These are the activations of a small neural network, seen along a few directions. Each row is one input.
Each table varies a few parts of the input and shows all the possible inputs, shuffled.
A made-up example of a description, with smaller parts first: one of 2 separate values, together with either a single point or one of 9 places around a ring or (one of 4 places along a line, together with one of 8 places around a ring).
Shared parts are said once, and a part with two or three values counts as separate values.
(in the rows, 128 means zero)

Other details of the inputs vary at random and push rows far along three fixed directions, the same in every table; ignore that.

Rows:
R1: [190 121 143 115  83 132 164  98 124 141 140 125 119 101]
R2: [139  74 139 103 165 141  59 165  90 142 116 181 121 147]
R3: [ 85 156 118 149 142 111 143 120 149 113 127 111 119 146]
R4: [177 123 140 116  87 138 146 114 116 140 135 129 120 102]
R5: [115 137 145 150 151  85 110  92 161 133 110 126 108 156]
R6: [139  74 138  99 169 143  61 167  91 143 117 185 119 147]
R7: [190 120 137 114  88 124 162  95 128 142 135 128 126  97]
R8: [116  83 135 108 165 146  52 177  80 141 112 172 131 153]
R9: [114 133 138 193 162 102 127 105 191 132 126 126 113 155]
R10: [ 88 146 135 154 158  92 115 103 153 129 111 117 118 158]
R11: [ 84 153 102 113  96 174 152 167  93 109 141  90 170 110]
R12: [161 120 129 154 125 150 148 128 148 137 143 127 136 111]
R13: [105 155 110 129 108 149 158 145 115 111 141 103 137 115]
R14: [129 145 130 139 137 103 140 100 156 121 126 121 109 134]
R15: [ 83 150 117 153 140 103 135 116 145 114 125 108 134 141]
R16: [ 79 160 114 141 144 110 139 126 154 111 122 106 128 142]
R17: [112 142 113 114 105 164 152 147 103 110 144 105 152 110]
R18: [ 94 159  97 110 107 176 168 163  94 107 147  98 160 106]
R19: [174 127 130 125 108 111 149 104 141 133 131 133 112 105]
R20: [186 109 137 115  97 125 140 107 122 142 132 138 123 103]
R21: [ 99 139 138 165 149  83 120  92 162 126 118 116 106 158]
R22: [125  87 143 101 158 137  51 172  99 148 103 176 129 154]
R23: [134 119 129 121 125 128 106 138 113 138 117 143 130 127]
R24: [120 139 120 114 123 144 141 138 118 120 134 120 138 125]
R25: [112  91 121  99 157 154  76 182  86 132 120 171 140 142]
R26: [ 89 160 102 113  99 176 167 157  88 112 144  87 170 108]
R27: [142 125 126 150 125 152 141 142 153 133 138 124 144 115]
R28: [122  88 133 111 148 148  71 176  85 134 122 167 131 147]
R29: [124 117 144 132 142 112 101 123 131 140 113 145 115 151]
R30: [123  98 127 100 152 147  68 187  94 133 115 166 129 139]
R31: [201 113 148 118 109 109 152  80 149 137 137 137 101 107]
R32: [ 93 140 132 156 156  91 112 107 153 117 120 117 116 156]
R33: [112 137 106 112 104 161 155 150 101 115 142 112 157 106]
R34: [190 124 139 113  85 124 160  95 131 144 132 130 125  96]
R35: [141 112 137 113 127 128  94 143 115 140 115 146 125 129]
R36: [189 124 140 114  91 132 148 103 119 143 134 128 119  95]
R37: [208 112 134 144  94 147 169 110 156 146 146 135 132  88]
R38: [141  81 146 103 159 137  54 162  92 146 109 177 123 154]
R39: [ 83 162 124 151 137 109 127 114 144 117 119 100 129 144]
R40: [225  97 155 111  96 106 136  90 141 148 134 148 103  99]
R41: [ 69 158  90 107  98 196 172 182  81  99 155  91 175 109]
R42: [ 81 153 123 152 140 111 128 114 141 113 124  99 131 146]
R43: [117 111 123 101 143 145  99 168 107 130 122 150 137 137]
R44: [202 110 143 146 110 145 148 113 155 143 144 139 125 102]
R45: [ 98 137 136 162 155  82 125  92 168 121 121 120 103 158]
R46: [220 104 146 101 100 125 153  93 129 148 141 148 107  95]
R47: [ 85 141 126 147 152  98 121 114 158 117 120 113 122 150]
R48: [ 83 154 114 143 145 106 143 117 150 116 123 112 132 143]
R49: [ 96 139 132 151 161  81 123  97 175 122 117 120 109 154]
R50: [ 86 164 100 110  90 175 170 161  97 109 142  82 175 106]
R51: [158 132 131 128 120 117 144 109 135 130 133 127 110 113]
R52: [ 92 142 128 157 154  95 121 106 148 119 123 114 119 150]
R53: [ 83 146 126 150 157  99 128 114 155 120 121 120 115 161]
R54: [143 137 138 144 140  90 127  96 159 126 122 127  99 134]
R55: [ 96 158  93 109 101 172 169 164  99 108 143 104 164 104]
Description of these inputs: one of 5 separate values, together with either a single point or one of 10 places along a line.
Q: The inputs of R10 and R29 match in every part but the choice among 5 separate values. If R8 is changed in the same way as R10 into R29, which row does it become?
A: R21
Q: Which other rows agree with R42 in the choice among 5 separate values? List them by row number.
A: R5, R14, R17, R24, R31, R32, R38, R39, R44, R54
Q: Which other rows does R35 become when the place on the line of 10 takes its other values? List them by row number.
A: R11, R16, R22, R30, R40, R43, R47, R49, R50
Q: Which other rows does R9 become when the choice among 5 separate values takes its other values? List them by row number.
A: R12, R27, R37, R44
Q: Which other rows does R23 become when the place on the line of 10 takes its other values? List them by row number.
A: R7, R15, R19, R20, R25, R33, R34, R48, R55
